Each row below holds a small network's activations on one record, seen along a few directions.
After each row come some of the record's fields: Tezi, Legi, Fifog, Modiz, Zatat, Kesi.
A field that a record lacks is left out.
Other fields move the rows too, some of them a lot.
In the rows, 500 means zero.
Random noise pushes rows far along 4 fixed directions. That doesn't count. These rows show it; they differ only by the noise:
[500 178 442 479 523 318 370 739 550 563 482 477 638 518 536 563 561 740
 760 635 465 469 516]
[458 338 437 344 454 266 555 758 549 308 479 664 622 578 324 530 399 707
 444 562 674 445 500]
[724 466 547 711 542 482 393 515 552 719 448 597 432 504 550 576 578 755
 574 290 559 620 503]
[613 588 656 755 679 642 537 401 340 661 562 531 353 478 502 568 402 406
 439 320 618 595 429]
[516 431 560 554 575 458 531 609 435 527 512 558 539 511 431 562 419 541
 515 464 601 522 459]
[549 523 617 642 625 550 557 515 377 578 535 552 463 494 444 566 391 452
 461 390 620 557 437]

[524 566 657 467 421 595 702 693 442 622 379 542 859 473 334 655 321 407
 548 423 468 527 539] -> (Tezi d1; Legi m1; Fifog c2; Zatat v4; Kesi z2)
[288 358 435 385 502 390 482 545 431 384 628 380 655 544 482 510 386 325
 509 732 416 366 372] -> (Tezi d2; Legi m4; Fifog c1; Zatat v1; Kesi z4)
[628 370 433 722 333 459 374 451 527 714 402 420 519 486 806 468 867 670
 723 290 300 592 450] -> (Tezi d2; Legi m4; Fifog c2; Zatat v1; Kesi z3)
[333 402 242 260 590 441 412 422 446  39 648 484 301 656 391 491 425 416
 316 836 561 314 705] -> (Tezi d1; Legi m1; Fifog c1; Zatat v3; Kesi z3)
[322 632 480 543 575 584 422 292 455 407 631 389 381 421 413 461 550 345
 447 675 521 376 470] -> (Legi m4; Fifog c2; Modiz u2)
[773 360 375 864 412 451 141 314 566 679 456 512 419 466 863 426 790 857
 706 431 387 582 481] -> (Tezi d2; Legi m3; Fifog c1; Zatat v4; Kesi z1)
[296 604 378 373 529 564 661 526 382 441 657 418 548 487 458 436 427 314
 446 608 562 498 482] -> (Legi m2; Fifog c2; Zatat v1; Kesi z2)
[419 401 554 477 363 396 635 675 484 406 414 459 922 586 573 407 462 341
 623 466 387 437 298] -> (Tezi d2; Legi m4; Fifog c1; Zatat v1; Kesi z4)
[528 464 479 403 352 404 340 698 599 382 403 561 523 567 424 512 583 744
 559 623 389 409 604] -> (Tezi d2; Legi m1; Fifog c1; Modiz u3)
[601 917 642 602 458 640 617 618 547 731 459 512 630 546 498 528 462 292
 519  82 541 743 607] -> (Tezi d1; Legi m2; Fifog c1; Zatat v3; Kesi z2)
[480 516 691 782 646 865 233 438 400 947 420 367 495 436 455 626 541 454
 775 501 282 513 507] -> (Tezi d2; Legi m1; Fifog c2; Modiz u3)
[330 436 328 436 392 376 267 399 633 238 519 490 402 459 519 343 690 723
 466 727 504 396 481] -> (Legi m4; Fifog c2; Modiz u2)
[539 333 508 479 310 397 627 528 525 443 311 589 598 511 551 375 538 649
 425 421 457 482 400] -> (Legi m2; Fifog c2; Zatat v1; Kesi z3)
[475 494 312 522 598 517 241 306 499 471 704 504 127 601 622 417 585 494
 396 598 606 423 568] -> (Tezi d2; Legi m4; Fifog c1; Modiz u3)
[327 239 337 313 443 212 456 584 485 218 598 361 511 578 800 268 534 356
 579 812 529 427 393] -> (Legi m4; Fifog c1; Modiz u3)
[519 714 423 439 507 448 661 372 437 259 583 566 242 550 496 417 315 392
  85 334 720 511 384] -> (Legi m2; Fifog c1; Zatat v1; Kesi z1)
[546 455 486 434 245 334 480 474 667 267 380 694 471 542 269 350 535 768
 257 566 612 278 498] -> (Legi m4; Fifog c2; Modiz u1)
[420 192 379 396 424 377 405 464 515 253 508 453 533 469 545 300 643 563
 528 871 411 348 437] -> (Legi m4; Fifog c2; Modiz u1)
[369 566 680 536 501 607 537 695 408 747 506 391 765 409 460 612 670 340
 829 448 288 579 430] -> (Tezi d2; Legi m4; Fifog c2; Modiz u2)
[408 723 401 471 401 511 613 429 401 279 663 515 325 580 580 328 476 399
 356 477 652 652 491] -> (Tezi d2; Legi m4; Fifog c2; Zatat v3; Kesi z2)
[761 524 584 494 533 497 607 496 580 689 380 524 462 535 626 548 432 642
 516 237 551 508 420] -> (Legi m2; Fifog c1; Modiz u2)
[440 318 606 546 528 489 517 658 487 650 339 477 861 389 428 531 487 433
 774 586 253 597 339] -> (Legi m3; Fifog c1; Zatat v3; Kesi z4)
[519  84 518 608 676 419 473 268 434 464 558 357 237 588 636 504 332 558
 491 925 349 225 395] -> (Legi m3; Fifog c1; Zatat v1; Kesi z4)
[562 410 539 608 612 551 472 376 406 739 534 355 489 487 865 390 668 325
 697 450 347 593 378] -> (Legi m4; Fifog c1; Modiz u2)
[469 382 470 503 701 547 592 426 393 418 629 391 400 465 717 475 423 333
 569 780 486 378 454] -> (Legi m3; Fifog c1; Modiz u2)
[758 425 395 589 631 458 345 487 633 746 594 386 280 538 830 460 557 684
 709 440 513 471 757] -> (Legi m2; Fifog c1; Zatat v2; Kesi z2)
[485 412 458 475 413 474 431 595 530 416 400 556 634 553 623 403 587 521
 550 516 357 396 418] -> (Tezi d2; Legi m2; Fifog c1; Modiz u2)
[585 134 472 480 430 342 406 528 643 506 352 429 465 582 597 452 647 758
 638 668 374 327 404] -> (Legi m4; Fifog c2; Modiz u2)
[611 211 191 395 381 175 540 571 712 277 529 580 477 651 690 282 557 709
 410 561 512 344 527] -> (Legi m4; Fifog c1; Zatat v1; Kesi z1)
[248 257 436 638 541 565 265 473 292 498 659 163 588 433 756 392 711 239
 748 843 279 374 422] -> (Tezi d2; Legi m4; Fifog c2; Modiz u1)
[627 613 460 528 499 619 397 425 681 510 463 657 453 504 483 535 589 746
 413 437 520 598 591] -> (Tezi d1; Legi m1; Fifog c2; Modiz u2)
[753 610 409 650 470 549 284 296 674 623 480 588 236 565 800 443 732 691
 391 166 538 667 552] -> (Tezi d1; Legi m2; Fifog c1; Modiz u2)
[592 520 633 509 676 599 637 608 379 673 673 383 528 439 614 612 395 186
 594 512 451 485 530] -> (Tezi d1; Legi m2; Fifog c1; Modiz u1)
[504 422 466 327 359 214 571 675 621 478 468 541 761 470 620 419 555 507
 569 464 580 503 515] -> (Legi m4; Fifog c1; Modiz u1)
[388 743 691 630 524 730 585 436 406 652 490 422 707 386 439 624 424 239
 461 328 446 647 517] -> (Tezi d1; Legi m1; Fifog c2; Zatat v1; Kesi z4)
[756 587 436 614 426 502 275 308 616 598 318 584 337 472 418 549 617 756
 467 241 439 610 491] -> (Legi m1; Fifog c1; Zatat v3; Kesi z3)
[424 438 525 341 446 468 692 740 509 434 348 523 792 506 302 543 432 538
 502 563 510 399 379] -> (Legi m2; Fifog c2; Modiz u2)
[416 672 637 617 211 495 629 624 518 457 298 611 940 521 294 403 558 505
 412 235 409 549 343] -> (Tezi d2; Legi m4; Fifog c2; Zatat v1; Kesi z1)
[545 520 764 670 394 607 597 393 345 552 369 530 664 522 404 436 444 356
 388 341 470 531 325] -> (Tezi d2; Legi m4; Fifog c2; Zatat v4; Kesi z4)
[669 548 517 420 529 459 590 445 454 359 469 561 364 516 363 605 412 495
 267 500 645 374 539] -> (Legi m1; Fifog c1; Modiz u1)
[560 723 479 509 395 499 590 530 570 474 450 611 593 561 389 570 601 588
 338 243 670 602 455] -> (Tezi d1; Legi m4; Fifog c2; Modiz u2)
[490 338 483 307 536 432 423 605 636 495 590 402 521 560 551 538 434 566
 667 653 469 320 543] -> (Tezi d1; Legi m2; Fifog c1; Modiz u2)

Here are new rows. What are their fields?
[410 624 612 616 488 687 604 262 336 397 418 542 388 492 384 368 430 311
 260 474 538 369 311] -> (Legi m4; Fifog c2; Modiz u2)
[387 338 564 450 533 387 665 522 371 222 529 508 485 496 504 459 297 290
 295 754 602 322 365] -> (Legi m3; Fifog c1; Modiz u1)
[701 442 476 576 588 556 423 435 688 571 474 510 341 449 446 537 520 716
 499 481 451 641 609] -> (Legi m1; Fifog c2; Zatat v3; Kesi z4)
[387 603 439 546 556 508 548 246 306 263 650 446 237 568 670 267 401 101
 201 589 647 485 315] -> (Legi m4; Fifog c1; Modiz u3)
[582 367 641 518 589 491 685 523 280 548 498 448 612 429 565 519 408 214
 585 612 429 391 282] -> (Legi m4; Fifog c1; Modiz u1)
[800 414 559 696 533 455 491 406 481 768 406 503 436 418 669 576 504 710
 612 322 549 601 422] -> (Legi m3; Fifog c1; Zatat v4; Kesi z1)
[371 488 499 199 357 323 534 790 586 468 499 581 801 507 355 539 446 490
 464 485 577 493 539] -> (Tezi d1; Legi m2; Fifog c1; Modiz u1)
[621 419 750 530 434 479 729 533 443 505 295 545 661 502 299 511 401 448
 416 436 551 422 276] -> (Legi m4; Fifog c2; Modiz u1)
[671 295 439 459 576 417 496 359 544 351 538 449 199 623 692 416 393 612
 369 624 552 280 388] -> (Legi m2; Fifog c1; Modiz u2)
[736 540 432 528 547 496 604 537 514 578 447 493 620 466 606 469 499 357
 627 308 433 619 443] -> (Legi m2; Fifog c1; Zatat v3; Kesi z3)
[534 213 467 482 748 575 342 470 432 722 811 202 292 447 792 555 507 322
 763 831 328 365 601] -> (Tezi d1; Legi m2; Fifog c1; Modiz u1)
[319 459 482 401 479 411 540 575 514 414 346 577 731 483 373 521 453 382
 614 603 446 538 508] -> (Legi m3; Fifog c1; Zatat v3; Kesi z3)
[435 396 421 391 565 504 420 554 612 399 592 420 480 509 573 561 511 594
 551 642 557 504 581] -> (Tezi d1; Legi m1; Fifog c2; Modiz u2)
[555 328 368 516 543 329 535 585 600 444 491 558 387 521 459 548 405 578
 435 525 540 477 486] -> (Legi m3; Fifog c1; Zatat v3; Kesi z1)
[271 504 390 444 647 604 186 384 447 333 684 337 331 533 542 435 573 351
 463 782 491 431 680] -> (Tezi d1; Legi m1; Fifog c1; Modiz u3)
[655 337 346 535 593 478 353 335 677 555 560 560 167 499 633 527 608 682
 559 719 441 351 637] -> (Legi m3; Fifog c1; Modiz u2)
[435 354 580 557 739 621 257 570 414 790 591 167 496 479 624 673 627 375
 839 694 315 517 609] -> (Tezi d1; Legi m1; Fifog c1; Modiz u3)
[568 164 241 469 490 440 230 376 669 298 450 448 292 559 579 353 579 746
 581 807 369 390 598] -> (Legi m1; Fifog c2; Zatat v3; Kesi z3)
[572 193 385 286 433 322 452 594 567 427 420 526 557 537 497 448 459 650
 522 725 456 268 462] -> (Legi m2; Fifog c1; Modiz u1)
[323 657 648 618 677 769 683 466 209 566 521 330 590 375 412 585 372  83
 453 501 485 479 287] -> (Legi m2; Fifog c2; Modiz u2)
[563 433 420 670 484 398 424 464 575 561 369 617 446 517 474 541 544 746
 397 474 428 465 447] -> (Legi m3; Fifog c1; Zatat v1; Kesi z1)
